[[129 143 129 138 132]
 [126 149 126 138 125]
 [135 143 137 152 145]] out 125

[[115 103 128 131]
 [138 113 132 134]
 [125 126 157 155]] out 134

[[133 121 142 124 133]
 [134 141 138 121 137]
 [152 137 117 130 123]] out 137

[[136 139 108 117]
 [144 124 131 132]
 [155 139 117 125]] out 132

[[150 100 139 142 135 141 142]
 [122 142 124 119 127 125 125]
 [142 108 135 139 132 136 136]] out 125

[[ 98  99 155 145 111 125]
 [123 131 119 126 142 144]
 [105 111 146 147 127 121]] out 144

[[130 131 125 121 133 139]
 [127 132 122 129 138 130]
 [150 148 111 108 125 122]] out 130

[[131 125 128 118 110 124 128]
 [143 132 138 118 104 129 137]
 [133 126 130 118 109 124 129]] out 137

[[125 128 132 142 110 120]
 [124 132 149 145 128 133]
 [134 144 155 147 117 119]] out 133
---
Input: [145 146 115 126 154 144]
Output: 145
Input: [112 145 120 126 150]
Output: 112
Input: [119 105 135 131 128 119 134]
Output: 119
Input: [133 120 126 128 151 118]
Output: 133
Input: [105 115 138 153]
Output: 105
Input: [156 153 106 108]
Output: 156
Input: [141 150 129 103 153 141 152]
Output: 141
Input: [128 124 127 157 120 132]
Output: 128
---
[128 150 124 120]	128, 120

[[131 150 105 140 136 117]
 [130 149 107 140 135 117]
 [131 151 103 141 136 116]]	131, 116

[136 104 123 129]	136, 129

[[132 141 139 146 129 141]
 [127 137 155 131 138 136]]	132, 136

[152 155 155 152 155 153 140]	152, 140

[112 154 125 123 121]	112, 121

[132 104 123 144 150]	132, 150

[140 107 100 142 124 145 131]	140, 131
---
Q:
132  126  140  121  126
121  140  101  134  129
124  124  112  132  121
A: 112

Q:
101  122  124  115  119  130
105  117  109  125  116  128
100  121  124  100  108  125
A: 124

Q:
131  118  142  129  127
124  152  103  126  133
127  128  123  129  127
A: 123

Q:
119  139  129  142  122
106  134  124  140  118
130  117  132  127  136
A: 132

Q:
129  132  128  125  129  156
129  142  122  123  130   99
131  125  136  129  128  149
A: 136

Q:
135  133  147  130  128  155  133
110  107  115  104  140  141  149
117  155  142  147  151  107  154
A: 142

Q:
143  137  140  110
112  125  114  150
139  139  139  112
A: 139
---
[[108 151 140 108 128 109]
 [116 141 130 120 126 111]
 [120 147 137 132 149 127]]: 151, 149

[[136 128 107 134 135]
 [129 134 118 129 119]]: 136, 135

[124 102 127 122 121 121 120]: 127, 124

[115 124 106 104]: 124, 115

[155 145 154 139 149 102]: 155, 154

[133 115 121 143 131 155 129]: 155, 143

[[137 125 157 138 107 113 137]
 [146 118 122 135 156 100 136]
 [109 100 130 141 120 132 124]]: 157, 156
---
[[122 111 125 140]
 [105 111 122 126]
 [115 108 112 135]]	122, 135

[117 129 119 100 113]	117, 113

[[123 152 122 133 144 114 119]
 [115 116 106 124 152 114 133]]	123, 133

[[110 106 121 100 150]
 [127 125 125 128 131]
 [121 129 123 126 131]]	110, 131

[132 122 143 127 130  99 120]	132, 120

[137 154 144 112]	137, 112
---
[121 125 141 115 100 105] gives 115
[115 115 120 101] gives 115
[110 113 153 124 133 113] gives 124
[129 149 130 134] gives 149
[126 130 150 132] gives 130
[149 142 153 152 108] gives 153
[152 133 125 142 150 142 125] gives 150
---
118	145	108	117	136	126	137
122	128	144	116	153	115	125
126	133	135	128	124	135	140
-> 135

136	126	129	117	115	134
112	142	151	132	127	113
120	137	119	146	140	121
-> 140

146	130	157	134
151	121	126	116
102	135	144	124
-> 144

114	128	141	124
126	135	119	149
116	128	140	124
-> 140

134	130	100	141	156	127
106	125	141	109	115	129
154	119	121	145	135	125
-> 135

132	117	121	127	121	129	122
108	138	127	114	127	111	131
139	115	111	143	109	146	106
-> 146

149	146	138	142
143	122	124	127
119	130	141	157
-> 141
---
[[122 133 134 154]
 [124 129 129 131]
 [127 130 121 128]]
124

[[122 119 128 121 124 113 155]
 [134 122 126 137 106 121 118]]
122

[[115 124 123 123 125 114]
 [112 107 107 106 111 111]]
115

[[123 118 117 116 128 112 149]
 [120 128 152 118 130 150 113]
 [137 141 147 133 119 130 110]]
120

[[139 151 111 149]
 [127 127 127 127]
 [129 127 129 127]]
127

[[127 128 128 129 127 128]
 [150 127 129 126 151 149]
 [126 107 130 135 123 125]]
150

[[121 104 131 103]
 [126 147 141 112]
 [122 108 141 110]]
126

[[116 107 139 112 129 133]
 [109 137 105 140 150 137]
 [146 124 141  99 111 110]]
109
---
[[117 102 118 127]
 [142 152 144 109]] | 102

[[111 147 148 156 140 131]
 [138 124 130 125 129 144]] | 147

[[124 128 126 118 149 123 131]
 [134 129 150 127 114 134 120]] | 128

[[125 124 124 128 117 107]
 [124 130 133 127 137 155]] | 124

[[132 128 150 139 111]
 [124 106 148 131 123]] | 128

[[113 100 147 108 126]
 [110 103 145 112 137]] | 100

[[133 116 123 120]
 [131 117 111 150]] | 116

[[110 105 146 116 140 128]
 [106  99 143 109 133 135]] | 105

[[134 126 135 150 140]
 [140 130 124 152 138]] | 126
---
[[105 105 105 106 111]
 [106 105 106  99 113]
 [131 133 131 133 138]] ans = 105

[142 106 133 137 120 158] ans = 137

[[120 123 141 121 133 139]
 [110 126 153 117 128 151]] ans = 121

[[128 143 127 152]
 [129 120 143 119]] ans = 143

[[127 122 117 146]
 [136 129 121 145]
 [153 155 138 133]] ans = 122

[[126 131 135 106 141]
 [136 137 133 126 140]] ans = 135

[[138 139 124 124 123 146]
 [129 115 140 101 124 137]
 [130 129 131 135 123 125]] ans = 124
---
Q:
[[126 118 140 104 111 124]
 [127 127 140 116 150 146]
 [130 130 116 140 106 110]]
A: 124

Q:
[[136 124 140 121 154]
 [116 113 112 127 149]
 [123 131 133 148 137]]
A: 154

Q:
[[129 131 122 123]
 [131 141 105 111]
 [130 136 113 117]]
A: 123

Q:
[[121 111 140 106 128 122 110]
 [124 128 118 126 134 126 109]
 [116 110 124 115 144 136 104]]
A: 110

Q:
[[134 122 139 104 104 140]
 [116 138 110 108 156 141]
 [144 136 142 127 123 108]]
A: 140

Q:
[[126 133 145 104 132 126]
 [123 138 118 134 114 123]
 [144 130 141 111 132 144]]
A: 126

Q:
[[134 120 128 126 117 127]
 [130 124 131 134 130 122]
 [145 119 144 136 125 100]]
A: 127

Q:
[[109 102 133 130 113 143 118]
 [154 154 120 128 133 121 133]
 [149 153 122 127 136 121 132]]
A: 118

Q:
[[145 130 149 125]
 [113 156 142 130]
 [122 114 127 121]]
A: 125

Q:
[[136 118 125 113 123 133 127]
 [112 139 117 134 115 155 123]
 [127 129 129 128 131 126 129]]
A: 127
---
[[154 149 143 152 141 148]
 [115 154 109 109 101 102]
 [137 141 106 154 133 150]] out 109

[[154 155 105 153 153 153 155]
 [109 152 122 111 110 148 150]
 [110 147 103 108 111 148 145]] out 122

[[151 155 139 156 149 145]
 [114 114 127 129 115 118]
 [121 128 146 128 136 112]] out 127

[[115 119 122 134 120 118]
 [106 115 113 143 117 111]
 [126 134 139 123 130 122]] out 113

[[123 121 122 121 132]
 [121 137 127 126 139]
 [103 110 103 103 142]] out 127

[[135 125 116 142 126 151 126]
 [127 139 115 123 150 125 120]
 [122 135 124 141 120 125 140]] out 115

[[118 148 131 120 118 105]
 [108 151 136 125 150 129]
 [151 151 148 114 117 110]] out 136

[[117 128 116 105 123 150 115]
 [115 126 117 103 123 154 121]
 [117 129 116 105 123 147 116]] out 117

[[151 130 149 106]
 [108 155 122 107]
 [127 142 110 139]] out 122
